These are the activations of a small neural network, seen along a few directions. Each row is one input.
Each table varies a few parts of the input and shows all the possible inputs, shuffled.
A made-up example of a description, with smaller parts first: one of 6 places along a line, together with either a single point or one of 9 places along a line or (one of 3 separate values, together with one of 5 places around a ring).
Shared parts are said once, and a part with two or three values counts as separate values.

Other details of the inputs vary at random and push rows far along two fixed directions, the same in every table; ignore that.

Rows:
row 1: -25, -8, 47, 52, -51, 13, -25, -25, -14, -2, 6, -28
row 2: -22, 8, 18, 23, -37, -3, 19, -20, -2, -5, 6, -17
row 3: -25, 19, -29, -30, 11, -88, 72, -51, 27, -11, -7, -38
row 4: -27, 1, 9, 1, -44, -57, 14, -7, -21, 1, 7, -21
row 5: 35, 12, -3, 12, 30, 67, -42, 36, 20, -10, -9, 53
row 6: -29, -34, 58, 42, -46, 70, -4, -2, -37, 31, 22, -33
row 7: 21, -20, 1, -18, 29, 58, -32, 68, -18, 27, 6, 45
row 8: 25, 29, -57, -49, 77, -36, 31, -1, 53, -17, -21, 28
row 9: 44, -14, -11, -1, 53, 50, -56, 5, 12, -3, -12, 18
row 10: 38, -7, -11, -8, 16, 40, -52, 51, -14, 2, -1, 47
row 11: 30, 15, 3, 18, 32, 55, -54, 34, 27, -13, -14, 54
row 12: 2, -47, 33, 34, -30, 44, -38, -44, -41, 14, 12, -57
row 13: -10, -33, 33, 34, -22, 4, -38, -50, -20, 6, 2, -56
row 14: -31, 9, -3, -12, -41, -72, 39, -9, -16, -1, 7, -20
row 15: -30, 26, -29, -38, -27, -95, 82, -5, -2, -6, 6, -11
row 16: 13, 41, -47, -47, 43, -63, 18, 43, 37, -17, -17, 57
row 17: -13, -12, -2, -3, -12, -26, 30, -50, -8, 2, 5, -50
row 18: 16, 52, -49, -37, 46, -13, 54, 28, 53, -22, -13, 57
row 19: -33, -16, -3, -26, 5, -25, 77, -34, -6, 25, 12, -53
row 20: -10, -35, 42, 36, -63, 17, -50, -1, -57, 14, 16, -28
row 21: 32, 14, 1, 16, 32, 59, -50, 35, 25, -12, -12, 53
Description of these inputs: one of 3 separate values, together with either a single point or one of 6 places along a line.
The inputs of row 5 and row 15 match in every part but the choice among 3 separate values. If row 21 is changed in the same way as row 5 into row 15, which row does it become?
> row 14

Rows:
row 22: -32, 6, 25, 15, -22, -13, 24, -20, 1, 6, -4, -43
row 23: 24, -8, 8, 15, 32, 57, -59, 38, 27, -6, -1, 44
row 24: -23, 4, 17, 26, -61, -7, 23, -1, -17, 1, 3, -15
row 25: 41, 6, -32, -21, 38, -4, -25, -2, 19, -22, -14, 13
row 26: -37, 11, 11, -5, -45, -41, 36, -13, -21, -3, 16, -15
row 27: 6, 27, -24, -40, 46, -37, 33, 18, 31, -1, -20, 13
row 28: -36, 8, -1, 12, -24, -48, 37, -51, 0, 6, 2, -30
row 29: 12, 21, -7, -9, 20, 22, -18, 38, 5, -13, -1, 52
row 30: 25, -3, -15, -17, 50, 52, 8, 14, 16, 9, 1, 26
row 31: 36, -4, 13, 6, 46, 61, -65, 39, 9, 8, -17, 27
row 32: 24, 29, -49, -39, 42, -47, 31, -11, 38, -31, -16, 12
row 33: -32, -12, 7, 3, -19, 7, 59, -35, -8, 11, 13, -43
row 34: 6, 13, -20, -22, 37, -25, 15, 23, 35, -10, -1, 33
row 35: 1, -50, 31, 21, -18, 64, -26, -15, -42, 28, 19, -37
row 36: -33, 0, 9, -16, -21, -60, 45, -24, -10, 11, -3, -52
row 37: -16, 0, 8, 9, -55, -29, 24, 3, -28, 8, 8, -18
row 38: -35, -1, -8, 0, -24, -62, 39, -49, -8, 7, -1, -34
row 39: 24, 4, -9, 16, 36, 52, -58, 10, 23, 2, -14, 41
row 40: 3, 12, -33, -37, 38, -49, 27, 25, 30, -9, -2, 27
row 41: -33, 1, 28, 20, -51, 6, 1, -7, -23, -5, 13, -10
row 42: 43, 4, 2, 20, 11, 66, -58, 59, -2, 1, -8, 57
row 43: -38, -2, 16, 5, -32, -50, 45, -25, 7, -1, 15, -28
row 44: 11, -56, 44, 34, -17, 94, -50, -12, -43, 29, 17, -27
row 45: 29, 26, -38, -27, 42, -27, 18, -11, 37, -31, -17, 18
row 46: -3, 35, -41, -52, 23, -51, 36, 32, 13, -14, 0, 39
row 47: -11, -6, 20, 24, -57, -5, 5, 4, -31, 9, 8, -15
row 48: -34, 2, -3, 7, -24, -52, 35, -49, -5, 7, 0, -31
row 49: 11, -22, 34, 49, -30, 47, -52, -37, -17, -14, 3, -36
row 50: -22, -12, 27, 15, -47, 2, -19, 1, -42, 4, 19, -16
row 51: 19, -28, 37, 51, -27, 50, -65, -35, -25, -9, 6, -36
row 52: -9, -20, 51, 37, -24, 35, -35, -11, -23, 17, 1, -37
row 53: 24, -12, -28, -38, 48, 27, 12, 18, 7, 12, 0, 17
row 54: 0, 26, -56, -43, 44, -63, 37, -5, 32, -4, -18, 25
row 55: 44, -4, -9, 2, 10, 45, -59, 62, -11, 7, -5, 48
row 56: 12, 3, -18, -20, 38, -16, 0, 29, 26, -8, -2, 34
What do these inputs look like to the network?
> one of 5 places along a line, together with either a single point or one of 6 places along a line
The inputs of row 54 and row 39 match in every part but the place on the line of 5. If row 25 is changed in the same way as row 54 into row 39, which row does it become?
> row 49
A walk changes only the place on the line of 6. It starts at row 45 and steps to row 48. List the rest of the walk in order.
> row 31, row 34, row 26, row 47
Which other rows agree with row 29 in the place on the line of 5? List them by row number.
> row 28, row 30, row 42, row 43, row 51, row 52

Rows:
row 57: -15, 0, -1, 1, -5, -6, 25, -21, 2, 1, 5, -14
row 58: 4, -38, 50, 53, -41, 71, -72, 6, -42, 19, 10, -12
row 59: 1, -2, -5, 2, -22, -16, 3, -18, -13, -7, 3, -16
row 60: 11, 16, -17, -6, 20, -7, -1, 7, 21, -9, -11, 22
row 61: -14, -11, 1, -3, -1, -13, 14, -18, -5, 9, 5, -19
row 62: 15, 6, -1, 5, 10, 9, -19, 9, 11, -8, -8, 11
row 63: -11, -2, 2, 4, -7, -5, 20, -18, 0, 6, 1, -18
row 64: -12, 7, -5, -9, 1, -16, 37, -17, 9, -4, 3, -15
row 65: -16, 7, 5, 0, -19, -13, 25, 0, -3, -3, 7, -6
row 66: 11, 7, -6, -1, 15, 2, -20, 6, 8, -4, -9, 15
row 67: -8, -2, 5, 2, -7, -6, 22, -15, 2, 3, 1, -23
row 68: 12, -1, -4, -4, 18, -2, -21, 10, 8, -5, -5, 12
row 69: 13, 16, -13, -13, 23, -11, -4, 11, 18, -10, -11, 16
row 70: -12, 0, 13, 8, -25, -6, 13, 1, -9, 4, 5, -13
row 71: 3, 14, -12, -8, 12, 5, 7, 19, 11, -4, -1, 30
row 72: -13, 5, 2, 9, -16, -16, 10, -20, 1, -7, 3, -8
row 73: -16, -6, 9, -2, -17, -19, 12, 2, -11, 6, 8, -12
row 74: 12, -7, -5, -10, 28, 11, -9, 8, 8, 3, -2, 6
row 75: 10, 0, -7, -7, 25, 16, -8, 5, 7, 5, -6, 9
row 76: 22, -2, -19, -14, 19, 15, -1, 3, 1, -3, -2, 8
row 77: 11, -11, 4, 9, 9, 14, -39, 5, -2, 1, -2, 12
row 78: -18, -10, 11, 4, -21, -12, 4, -2, -16, 10, 9, -10
row 79: 18, 6, -19, -16, 7, 5, 1, 21, -3, -4, 0, 23
row 80: -10, 2, 10, 12, -19, -10, 3, -17, -2, -9, 4, -15
row 81: 8, 8, -3, -10, 12, 5, -5, 25, 4, 1, -4, 18
row 82: 6, 1, 1, 0, 6, 15, -16, 21, -4, 6, -3, 19
row 83: -9, -2, 4, -5, -2, -11, 19, -14, -1, 4, 0, -23
The inputs of row 63 and row 60 match in every part but one. If row 67 is changed in the same way as row 63 into row 60, which row does it become?
> row 62
What do these inputs look like to the network?
> one of 3 separate values, together with either a single point or (one of 2 separate values, together with one of 4 places along a line)
Which other rows agree with row 79 in the choice among 3 separate values? List them by row number.
> row 58, row 65, row 70, row 71, row 73, row 78, row 81, row 82
Change only the place on the line of 4 in row 62. List by row number the other rows that result.
> row 68, row 69, row 80
Change only the choice among 2 separate values in row 66. List by row number the other rows that result.
> row 69
Change only the place on the line of 4 in row 61. List by row number the other rows that result.
> row 57, row 63, row 75

Rows:
row 84: -21, 34, -28, -28, 19, -44, 75, 0, 20, 3, 4, 5
row 85: -35, 34, -26, -31, 19, -50, 80, -1, 24, 9, 3, -4
row 86: 15, -33, 7, 35, -29, 24, -29, -63, -13, 7, 9, -67
row 87: -17, -18, 11, 22, -57, -11, -3, -22, -33, -11, 27, -31
row 88: -12, -25, 37, 17, -48, 18, -11, -20, -44, 8, 27, -23
row 89: -29, 40, -20, -35, 2, -58, 54, -11, 36, -23, 1, 7
row 90: -13, -54, 27, 23, 2, 24, -15, -51, -34, 10, 10, -60
row 91: 20, -14, -14, -3, 33, 46, -32, 39, 1, 15, -1, 50
row 92: -25, 17, -1, -19, 6, -21, 65, 7, 31, -5, 1, -13
row 93: -27, -30, 42, 40, -38, 42, -4, -9, -18, 22, 2, -34
row 94: -32, 21, -22, -31, 12, -47, 61, 6, 4, 15, 3, -6
row 95: 46, -7, -19, -11, 13, 23, -42, 43, -1, -19, 2, 32
row 96: 20, 0, -19, -14, 20, 23, -10, 19, -2, 7, -3, 50
row 97: 42, -4, -35, -12, 16, 15, -33, 40, 2, -8, -11, 43
row 98: -3, -18, 33, 45, -58, 32, -17, -19, -22, -18, 15, -38
row 99: -25, -20, 24, 21, -37, 5, 2, -11, -43, 24, 19, -35
row 100: -3, -14, 25, 4, -45, -8, 2, -12, -53, 16, 8, -35
row 101: 17, 8, -1, 19, 29, 18, -49, 21, 25, -3, -10, 54
row 102: -43, -31, 40, 16, -47, 2, 6, -15, -35, 20, 31, -47
row 103: 34, 2, -17, -23, 39, 19, -17, 52, -3, 11, -8, 30
row 104: -11, 21, -25, -27, 0, -94, 44, 5, 22, -6, -15, 11
row 105: -12, 35, -25, -27, 1, -42, 89, -15, 26, -10, -13, 12
row 106: -12, -16, 30, 22, -45, 17, -13, -21, -54, 18, 17, -26
row 107: -23, -9, 34, 39, -44, -25, -29, -20, -35, 9, 10, -30
row 108: -5, 5, -20, 11, -17, -3, 11, -11, 4, -9, 6, 13
row 109: 21, -12, 0, 6, 47, 79, -51, 45, 16, 18, -5, 56
row 110: 19, 8, -16, 3, 34, -2, -43, 30, 20, -3, -13, 61
row 111: 57, -8, -14, -9, 51, 53, -33, -20, 20, 10, -10, 7
row 112: 6, 11, -40, -35, 42, -38, 65, -38, 43, 10, -5, -29
row 113: -6, 48, -40, -16, -2, -52, 74, -8, 25, -27, -11, -5
row 114: -36, -23, 41, 21, -33, 18, 7, -13, -17, 15, 27, -37
row 115: 27, -5, -31, 4, 12, 32, -41, 25, 0, -7, -2, 49
row 116: -30, 5, 36, 31, -54, 1, -3, -28, -21, -2, -8, -48
row 117: -7, 33, -43, -13, -5, -44, 70, -8, 33, -25, -13, 10
row 118: 28, -32, -8, -11, 86, 60, -49, 8, 12, 2, -12, 11
row 119: 19, 7, 1, 2, 26, -2, -45, 30, 17, -12, 2, 43
row 120: -8, 2, -13, -36, -2, -49, 55, 16, 3, 0, 10, -11
row 121: 37, -2, 5, -2, 24, -1, -57, 45, 11, -12, -6, 35
row 122: 25, 3, -4, -10, 28, 41, -67, 38, 10, -13, -3, 50
row 123: -27, 44, -35, -39, 3, -72, 49, -5, 14, -9, -9, 5
row 124: 54, -1, -24, -4, 21, 36, -60, 48, -12, -8, -10, 34
row 125: -22, -10, 27, 10, -57, -24, -18, -13, -43, 9, -1, -49
row 126: -10, 35, -2, -5, 5, -57, 44, -2, 43, -28, -9, 5
row 127: 20, -1, -14, -4, 25, 40, -66, 34, 7, 0, -15, 58
row 128: -19, -31, 41, 45, -45, 42, -3, -14, -25, 18, 4, -31
row 129: -9, 32, -36, -22, -1, -45, 56, -8, 27, -29, 13, 10
row 130: -33, 15, -34, -38, 18, -51, 70, 8, 21, 13, 1, 15
row 131: 18, 6, -7, 3, 28, 51, -60, 26, 19, -3, -16, 58
row 132: -26, -29, 30, 17, -40, 6, 3, -10, -33, 13, 30, -31
row 133: -24, -16, 40, 42, -56, 28, -28, -23, -18, 2, -9, -28
row 134: 5, -24, 27, 39, -15, -8, -32, -64, 2, 13, -1, -61
row 135: 20, -8, -19, -19, 65, 18, -41, -15, 18, -20, -23, 11
row 136: -2, 9, 8, -7, -7, 4, 23, -10, 0, -6, 17, 8
row 137: -20, 29, -2, -6, 1, -65, 37, -10, 32, -19, 8, 6
row 138: 24, -7, -3, -18, 35, 31, -33, 53, -8, 20, -9, 21
row 139: -1, -46, 31, 17, -4, 29, -22, -61, -42, 1, 6, -51
row 140: 33, 10, -3, -2, 25, -12, -49, 40, 3, -1, -16, 29
row 141: -26, -32, 33, 38, -40, 34, -8, -18, -28, 25, 18, -20
row 142: -17, -39, 24, 14, -47, -2, 2, -3, -40, 27, 10, -33
row 143: -28, -37, 25, 7, -39, -5, 5, 1, -34, 31, 7, -36
row 144: 32, -1, -5, 2, 29, 63, -36, 21, 5, 6, -4, 59
row 145: 32, 17, -36, -7, 27, 19, -30, 31, 0, -12, -2, 42
row 146: -2, 36, -15, -31, 7, -33, 78, -6, 29, -21, -2, 8
row 147: 27, 10, 0, 7, 35, 54, -14, 35, 10, 2, -13, 26
row 148: -16, 21, -6, -17, 1, -28, 73, -1, 25, -13, 5, -10
row 149: -17, -41, 44, 9, -38, 15, -18, 10, -37, 20, 19, -43
row 150: 1, -48, 14, 33, -15, 23, -36, -59, -38, -12, 9, -58
row 151: 31, 2, -7, -25, 22, 16, -51, 45, 10, -13, -11, 35
row 152: 21, 8, 5, 4, 42, 61, -22, 43, 15, 7, -16, 23
row 153: -24, 50, -29, -32, 11, -55, 48, -8, 28, -12, -11, 11
row 154: -19, -20, 51, 64, -53, 10, -33, -24, -16, 3, -4, -28
row 155: 14, 1, -1, -6, 31, 38, -9, 29, 17, 0, 12, 34
row 156: -6, 1, -23, -28, 35, -27, 52, -39, 36, 18, -4, -44
row 157: -9, 43, -45, -20, 4, -51, 60, -9, 20, -19, 2, 7
row 158: -14, 11, 23, 10, -25, 3, 0, -9, 9, -19, -5, -16
row 159: -23, -4, 32, 24, -49, 7, 13, -36, -40, 14, 18, -36
row 160: -19, 25, -35, -46, -6, -79, 50, 3, 17, -6, -17, 7
row 161: -17, 4, 42, 48, -42, -11, -12, -22, -12, -2, -5, -35
row 162: -3, 7, -21, -35, -12, -49, 54, -1, -7, 6, -4, 5
row 163: 45, 15, 2, 6, 32, 67, -30, 30, 3, -5, -17, 39
row 164: 34, -8, -15, -4, 80, 4, -48, -9, 27, -21, -22, 23
row 165: 4, 18, -21, -50, 1, -57, 62, 8, 4, -10, 5, 5
row 166: 51, -4, -15, -6, 57, 56, -72, -8, 34, 2, -23, 12
row 167: -29, -2, 41, 47, -46, -21, -16, -32, -23, 7, 10, -35
The inputs of row 88 and row 132 match in every part but one. If row 159 is changed in the same way as row 88 into row 132, which row does it become?
> row 84
The inputs of row 156 and row 112 match in every part but one. If row 143 is changed in the same way as row 156 into row 112, which row does it become?
> row 142
What do these inputs look like to the network?
> one of 6 places along a line, together with either one of 2 separate values or (one of 3 separate values, together with one of 4 places along a line)
Change only the choice among 2 separate values in row 164. List by row number the other rows that result.
> row 134
Change only the place on the line of 6 in row 110. List by row number the other rows that result.
> row 91, row 96, row 115, row 127, row 130
Change only the place on the line of 4 in row 110. List by row number the other rows that result.
> row 101, row 104, row 154
Change only the choice among 3 separate values in row 116. List by row number the other rows that result.
> row 133, row 158
